These are the activations of a small network on made-up records, seen along a few directions, one row for each record.
After each row come some of the record's fields: Lomag, Gavi, Fedit, Bopir, Sunob, Zuv, Ziz.
A field that a record lacks is left out.
The largest differences between rows may come from other fields.
Random noise pushes rows far along 14 fixed directions. That doesn't count. These rows show it; they differ only by the noise:
163  136  -52  -185  45  -210  -20  449  -236  70  -84  33  -307  -48  -322  262  -43  -82  -9  35  -62  -69  23  223  101  -16  34  -340  -152  20  -189  -227  235  92
178  284  -220  -225  -169  -387  -29  93  504  -232  104  -310  -286  -321  -195  -48  -67  -151  -26  108  -381  -17  73  123  -133  211  77  330  -36  476  83  81  -24  -50
-118  108  285  96  -90  -408  -82  328  134  -189  -410  -389  56  -504  -1  -234  153  -46  -9  270  310  -269  -87  -87  248  101  -41  -163  272  -235  435  -185  -120  -168
41  -513  135  194  354  500  180  24  -320  -179  -270  306  -212  174  -246  457  -566  -30  -152  43  -497  45  177  389  185  53  -121  274  44  -234  153  113  149  249
38  -76  310  479  -121  -43  102  -165  301  181  -209  -450  -37  -285  68  -240  -274  0  189  388  -403  129  -309  69  174  129  -317  11  74  127  586  -22  -35  -351
-14  -41  -94  -28  175  167  -32  207  -339  111  169  217  360  260  -45  74  -1  -22  -147  -180  162  44  228  4  -60  49  312  -131  43  -163  -108  -41  -22  219
-58  85  179  110  -225  -104  -77  69  -58  237  -99  -10  227  62  -76  -18  49  -223  153  -13  -92  244  -128  44  -21  -41  106  -215  -215  291  341  -247  -151  -157
308  76  -441  -263  72  -378  160  614  -28  -22  406  -102  -333  -435  -98  134  -218  22  -372  102  58  -114  267  141  274  452  -112  73  304  -235  -480  9  646  132
-37  -146  -89  -308  563  188  69  -237  398  -188  336  -288  -107  448  -91  -76  -237  -268  -128  2  -167  -102  268  19  172  37  656  139  89  -184  -67  -27  249  104
439  -226  -465  19  159  146  275  278  -423  33  53  526  263  -264  -42  470  103  251  -118  -147  7  316  -46  -138  133  158  -476  155  43  329  -247  104  -50  132
-138  172  229  -160  -65  93  253  -6  275  34  158  -31  376  -42  219  -534  278  -86  -186  -217  299  -1  205  -193  -151  121  238  -56  -16  -236  -79  21  126  -105
-39  -134  -24  -44  377  121  110  -250  160  116  75  -100  -158  521  -77  169  41  -224  179  -40  10  188  -230  -140  336  -276  299  -249  -221  115  4  -263  123  -56
-174  41  145  81  232  43  216  -426  523  -330  -180  -276  -107  224  36  -119  316  -102  -11  20  114  -26  189  -240  332  -160  409  137  -170  -49  147  62  -49  -14
-11  -139  -39  140  100  -102  -163  16  -117  -141  -5  -168  250  16  -15  133  -70  -79  -111  131  96  -105  380  -60  313  170  344  266  227  -229  391  -20  -182  81
-200  -110  -12  27  58  -214  47  307  -101  122  19  16  204  1  97  26  131  -242  -69  -19  482  206  -232  -151  393  10  59  -368  152  -108  34  -369  215  -80
177  92  -235  253  -220  -195  25  -103  -131  112  -13  -28  85  -300  219  26  178  182  50  225  33  252  -301  -8  -57  53  -589  -108  47  372  -207  50  1  -160

626  -21  -199  -417  516  247  181  255  55  -165  92  -72  -63  -232  -356  106  -84  308  -17  -102  -239  -448  298  -183  -92  181  141  410  112  -62  76  205  -275  155 => Lomag=t3, Zuv=w1
-139  -395  269  -287  -8  96  -10  334  -348  16  -23  359  300  -84  32  153  -272  -260  -194  -219  142  -92  206  56  101  184  -32  94  188  -584  248  -229  118  -63 => Lomag=t1, Sunob=s2, Zuv=w2, Ziz=l1
198  215  6  -655  75  -275  -211  -230  459  -297  -100  -89  -138  37  -248  115  359  -198  270  -129  -146  -251  208  -282  186  -240  493  106  -448  319  193  -188  -315  -141 => Lomag=t1, Sunob=s2, Zuv=w1, Ziz=l2
-75  -430  167  -483  600  303  689  246  413  -395  -305  363  37  -71  -226  120  155  -387  -186  -310  38  292  -147  -157  488  -31  107  -67  -115  132  -21  -259  335  -41 => Lomag=t2, Zuv=w2
133  -189  37  151  307  274  -30  -456  -91  -36  -169  18  186  302  27  146  239  150  230  67  59  3  36  -293  357  -274  189  16  -138  58  210  -6  -304  -8 => Lomag=t4, Gavi=g1, Fedit=z2, Bopir=d1, Zuv=w1
-405  125  -82  -62  216  208  194  85  175  -272  -39  412  558  179  104  -296  298  -235  -378  -334  225  464  1  18  -220  -22  319  -305  -66  354  -437  3  90  280 => Lomag=t4, Gavi=g2, Fedit=z1, Bopir=d1, Zuv=w2
177  216  74  -29  -362  -284  -248  -414  46  116  96  -466  -311  -12  80  -51  -10  -33  206  300  -170  -219  100  116  -141  -7  -83  162  -102  -3  103  -16  -22  -278 => Lomag=t2, Zuv=w2
-134  11  0  297  190  330  31  -158  251  250  126  -76  -333  574  -77  -5  -113  135  317  -270  71  -40  -473  -305  -79  -351  224  51  -81  -12  227  109  -279  158 => Lomag=t4, Gavi=g1, Fedit=z2, Bopir=d2, Zuv=w1
178  244  30  79  -183  65  -83  -18  -306  256  58  -10  98  13  105  -116  207  279  107  -76  252  -194  -11  -144  -343  -73  -141  -61  -49  -130  -67  72  -246  -7 => Lomag=t3, Zuv=w1
148  245  -211  -171  369  -148  188  -110  522  -438  -144  -336  -95  -104  -180  -125  546  163  28  141  77  -135  159  -246  201  -100  377  -26  -96  351  -177  151  -141  77 => Lomag=t3, Zuv=w1
264  -438  -544  73  324  91  27  -232  33  -140  248  -33  265  -66  90  280  -106  158  56  232  -194  220  -173  -134  164  160  -228  373  367  420  41  193  -196  -25 => Lomag=t2, Zuv=w1
-236  425  -163  114  -415  -460  -451  -165  -16  -286  -212  -66  -189  32  -85  146  181  -42  2  155  -155  15  187  329  -341  -137  90  -33  -233  419  -188  120  -253  156 => Lomag=t1, Sunob=s2, Zuv=w2, Ziz=l3
-122  78  -57  -260  -422  -248  -136  -120  395  313  614  -294  -194  18  271  -359  -319  -342  89  -16  -39  106  -382  31  -303  137  -106  155  158  95  22  -157  301  -347 => Lomag=t3, Zuv=w1
-438  -186  302  373  7  34  -33  186  87  43  -285  78  -294  269  -263  233  -509  -288  3  -26  -383  187  -85  323  261  -70  190  -125  -142  -104  404  -123  122  133 => Lomag=t1, Sunob=s2, Zuv=w2, Ziz=l3
-52  -425  153  -123  447  359  -1  403  -316  -135  -103  102  83  -149  -71  -93  -539  93  -186  130  -97  -287  -123  314  -164  149  -209  -135  567  -536  -42  20  182  145 => Lomag=t3, Zuv=w2
294  -85  32  -352  122  160  -265  -489  -170  75  151  -199  452  91  4  -175  -74  -86  154  322  -500  17  202  282  -337  56  150  -74  -32  371  -41  -85  -119  -260 => Lomag=t1, Sunob=s1, Zuv=w1, Ziz=l3
-178  187  433  464  -371  19  189  622  60  153  -385  149  -269  -473  -68  -224  -204  297  -24  -207  34  -181  -235  -34  -131  64  -442  -23  15  -422  373  177  -98  77 => Lomag=t1, Sunob=s2, Zuv=w2, Ziz=l2
-364  -247  -66  74  290  397  403  -37  631  -241  177  188  148  215  -25  -172  -248  -121  -236  -277  -333  339  29  19  -103  137  277  302  53  172  10  333  77  198 => Lomag=t1, Sunob=s2, Zuv=w1, Ziz=l3
-156  175  -175  -216  -335  -288  -173  50  -381  -33  -77  312  -397  258  -24  415  380  -157  70  -148  447  70  -202  106  -113  -353  -150  -277  -283  168  -522  -216  147  93 => Lomag=t2, Zuv=w1
420  68  185  90  -145  -5  415  57  42  377  63  -28  -263  -239  -59  73  -33  70  1  -41  -193  59  284  -127  502  190  -152  108  -354  -187  102  -58  388  -206 => Lomag=t4, Gavi=g2, Fedit=z1, Bopir=d1, Zuv=w2
-55  89  -3  -289  -193  -310  85  293  364  -76  55  -1  245  -482  46  -292  109  -189  -91  -25  -8  148  -105  -32  -21  232  -79  -78  93  260  9  -101  139  -212 => Lomag=t1, Sunob=s2, Zuv=w2, Ziz=l1
294  370  143  168  -176  -258  -37  2  45  160  -176  -282  -88  -309  -124  -142  111  154  97  295  -312  -45  246  101  192  68  7  -257  -304  161  52  -32  70  -136 => Lomag=t4, Gavi=g2, Fedit=z1, Bopir=d1, Zuv=w2
438  -283  -486  -809  213  -179  -344  -211  -120  -213  456  -255  -236  -295  248  92  -203  34  76  265  177  -475  -347  -71  -262  100  -542  386  666  -109  -361  -87  73  -258 => Lomag=t3, Zuv=w1
-41  14  224  -207  38  -55  -139  204  -121  -9  -372  189  173  -91  -94  94  205  -47  186  -208  240  -157  -274  -227  -42  -212  -72  -246  -102  -21  280  -266  -404  -90 => Lomag=t1, Sunob=s2, Zuv=w1, Ziz=l3
-176  50  -164  391  -145  18  -49  -331  -19  -44  34  9  346  123  203  -103  139  55  -57  163  -93  378  33  121  -177  5  -25  -27  -11  394  -130  197  -114  41 => Lomag=t3, Zuv=w2
169  245  -200  11  197  -360  185  -7  418  -135  -171  -353  -323  -95  -188  92  464  6  161  199  100  107  -161  -243  519  -167  158  -260  -255  488  -68  -152  49  -76 => Lomag=t3, Zuv=w1
96  -161  27  147  107  304  143  -134  -401  329  147  192  231  373  75  194  220  206  80  -249  352  -15  239  -345  198  -126  183  36  -136  -384  41  18  -140  45 => Lomag=t1, Sunob=s1, Zuv=w2, Ziz=l3
347  -137  -100  -700  486  139  -236  -423  -67  -82  190  -166  -403  468  -276  284  -268  -338  153  161  -449  -160  128  285  75  -197  380  -43  -203  179  -266  -325  267  -50 => Lomag=t4, Gavi=g1, Fedit=z2, Bopir=d2, Zuv=w1
-150  19  -161  -278  231  -124  -303  -92  -100  145  353  -128  314  438  72  -132  25  -420  -39  110  196  228  -23  104  168  -72  572  -531  47  177  -295  -444  325  -11 => Lomag=t4, Gavi=g1, Fedit=z2, Bopir=d1, Zuv=w1
92  310  -204  19  10  -567  -476  369  -225  -100  51  -531  -49  -276  -161  -98  -109  103  -130  566  -32  -358  385  372  81  230  296  -352  327  -152  -173  -52  148  144 => Lomag=t3, Zuv=w2
309  67  -480  14  432  -41  -184  204  -14  -19  -12  10  -53  72  -398  320  -143  101  173  119  -451  189  -301  91  30  -97  111  -249  -59  747  -75  -47  -240  235 => Lomag=t4, Gavi=g1, Fedit=z2, Bopir=d1, Zuv=w2
151  -64  110  241  -37  14  147  266  -342  58  -246  209  87  -233  -134  208  -78  -8  -182  74  -134  197  318  162  417  174  -68  -46  -127  -29  99  -96  203  75 => Lomag=t4, Gavi=g1, Fedit=z2, Bopir=d1, Zuv=w2
-65  -109  169  -397  33  -2  -112  70  -261  -357  -498  309  -424  58  -310  372  31  -266  59  9  -105  -62  -140  378  -34  -310  -113  -184  -211  174  -192  -250  128  72 => Lomag=t4, Gavi=g1, Fedit=z2, Bopir=d2, Zuv=w2
-137  130  393  70  -408  -65  -34  306  -182  415  -28  6  11  -1  -96  -181  -174  -196  72  -9  -137  102  -52  293  -183  39  11  -364  -204  -57  177  -246  188  -157 => Lomag=t3, Zuv=w1
89  341  -162  -60  404  24  -172  140  115  -175  -115  -157  -284  198  -344  23  43  239  73  -55  -84  -364  3  -12  -239  -210  369  -196  -71  60  -181  147  -300  369 => Lomag=t4, Gavi=g2, Fedit=z2, Bopir=d2, Zuv=w2
67  -106  -182  -89  369  142  -109  165  -86  121  272  -123  3  112  -13  -144  -224  158  26  109  80  -185  -241  28  -60  10  73  -259  383  -173  -256  15  159  125 => Lomag=t4, Gavi=g1, Fedit=z2, Bopir=d2, Zuv=w1
148  -10  -202  -653  33  -379  -376  -195  119  -118  179  -144  -371  163  -63  393  17  -371  230  -129  157  -254  -121  -259  147  -193  167  281  -74  42  167  -386  -177  -189 => Lomag=t1, Sunob=s2, Zuv=w2, Ziz=l1
139  -79  60  -292  549  -79  385  254  384  -392  -336  -23  -175  -271  -232  142  270  -27  -127  -63  160  -174  207  -329  763  -1  225  -71  -105  -194  28  -140  173  35 => Lomag=t1, Sunob=s2, Zuv=w1, Ziz=l1

Which values does each new row have?
157  82  -98  101  -285  121  329  -302  106  -83  170  144  -174  -91  238  60  190  229  -182  -229  139  -56  392  -225  -52  140  -241  676  -124  -225  -172  419  36  47 => Lomag=t2, Zuv=w1
-357  133  209  563  -46  -112  96  110  205  39  -312  -110  -310  82  -21  -42  -30  -32  -9  48  94  151  -214  4  365  -144  36  -303  -128  -102  151  -58  151  102 => Lomag=t4, Gavi=g2, Fedit=z1, Bopir=d1, Zuv=w2
236  -333  -283  -93  -60  -126  -210  -208  -246  -134  196  -128  149  -326  280  150  -224  0  -64  290  41  -66  -36  2  -2  267  -459  532  535  -37  120  23  -79  -191 => Lomag=t3, Zuv=w2
-46  -384  161  147  234  159  374  -394  299  -197  -266  -114  -332  -118  210  15  -19  19  61  241  -27  98  -392  -82  422  -115  -525  51  97  -108  -4  10  307  -260 => Lomag=t2, Zuv=w2
-116  -103  -64  96  -27  -4  73  75  -28  -141  -181  160  -56  114  -200  301  11  -106  27  -15  -207  224  -49  179  -50  -71  0  20  -152  323  74  29  -112  90 => Lomag=t2, Zuv=w2
244  -344  -49  -54  626  475  250  -131  -150  -189  -60  117  357  -219  220  -103  -27  488  -169  82  37  -274  64  -161  -68  116  -425  12  390  -482  -294  309  -44  36 => Lomag=t1, Sunob=s2, Zuv=w2, Ziz=l1
79  -84  -150  -437  -6  -312  -162  157  80  -278  -112  -6  -234  -192  -169  324  85  -74  159  -20  43  -250  -164  -93  -43  -88  -134  172  70  97  137  -99  -255  -91 => Lomag=t1, Sunob=s2, Zuv=w2, Ziz=l1
8  193  47  122  85  -133  96  115  208  -84  -82  -376  198  -295  14  -391  136  88  -104  257  16  -44  62  41  -51  175  75  -190  173  62  1  60  12  -56 => Lomag=t3, Zuv=w2
15  234  336  97  11  -78  -17  73  2  297  -312  -106  -8  49  -147  -119  111  -141  228  67  -113  159  -269  27  161  -222  72  -651  -405  231  169  -401  20  -186 => Lomag=t4, Gavi=g2, Fedit=z1, Bopir=d1, Zuv=w2
-25  197  -147  276  -80  -134  -88  -25  131  -37  -2  -174  79  -61  13  -101  25  92  -1  136  -118  91  -48  53  -149  59  6  -9  44  274  35  151  -174  68 => Lomag=t2, Zuv=w2
-6  -446  149  -148  240  275  -113  -527  -217  -100  -10  -106  -121  280  156  119  -273  -155  55  269  -95  -125  -43  207  76  -100  -135  104  193  -289  -28  -110  205  -155 => Lomag=t2, Zuv=w1
93  -226  93  28  -139  -59  -140  -301  -245  11  -12  -216  124  -114  302  71  81  102  125  145  351  -312  -13  -252  -7  27  -325  355  301  -447  350  -9  -309  -281 => Lomag=t2, Zuv=w2
132  370  -389  -195  -240  -721  -390  -80  22  -124  230  -611  -184  -426  345  -216  341  133  9  394  616  -382  -178  -175  -119  77  -298  -13  465  -74  -345  -61  4  -204 => Lomag=t3, Zuv=w2
-199  -76  -316  699  -428  -451  -149  -87  -382  65  -34  278  626  -186  362  307  315  18  -202  245  245  656  311  -54  705  188  -143  -124  -18  259  -36  -13  96  9 => Lomag=t1, Sunob=s2, Zuv=w2, Ziz=l2
-60  -56  345  -238  -269  -60  51  253  31  127  -19  46  178  -411  206  -397  -15  -160  -24  -61  289  -60  -247  -91  -5  131  -269  -81  210  -241  175  -244  202  -303 => Lomag=t4, Gavi=g1, Fedit=z2, Bopir=d1, Zuv=w1
85  435  193  -137  -284  177  199  281  -234  -13  -122  406  207  -364  90  -399  268  290  -317  -273  114  -144  299  158  -648  133  -295  -169  -155  -188  -577  273  119  164 => Lomag=t4, Gavi=g2, Fedit=z1, Bopir=d1, Zuv=w2
14  391  -246  61  -263  -185  123  340  104  29  298  74  43  -125  -52  -92  155  212  -259  -195  31  -25  518  -2  -201  254  217  117  -127  -52  -304  339  59  251 => Lomag=t1, Sunob=s2, Zuv=w1, Ziz=l1
203  -156  -430  80  99  -200  -416  -142  -170  -74  177  -273  262  -255  151  33  -291  18  5  482  -177  93  -232  164  -29  228  -262  117  537  406  22  -20  -119  -67 => Lomag=t4, Gavi=g1, Fedit=z2, Bopir=d2, Zuv=w1
-279  150  -35  342  -14  99  111  551  -356  136  -139  514  -283  360  -301  440  -92  52  -197  -463  129  126  157  113  24  -137  189  -208  -324  -238  -193  47  56  530 => Lomag=t1, Sunob=s2, Zuv=w2, Ziz=l3
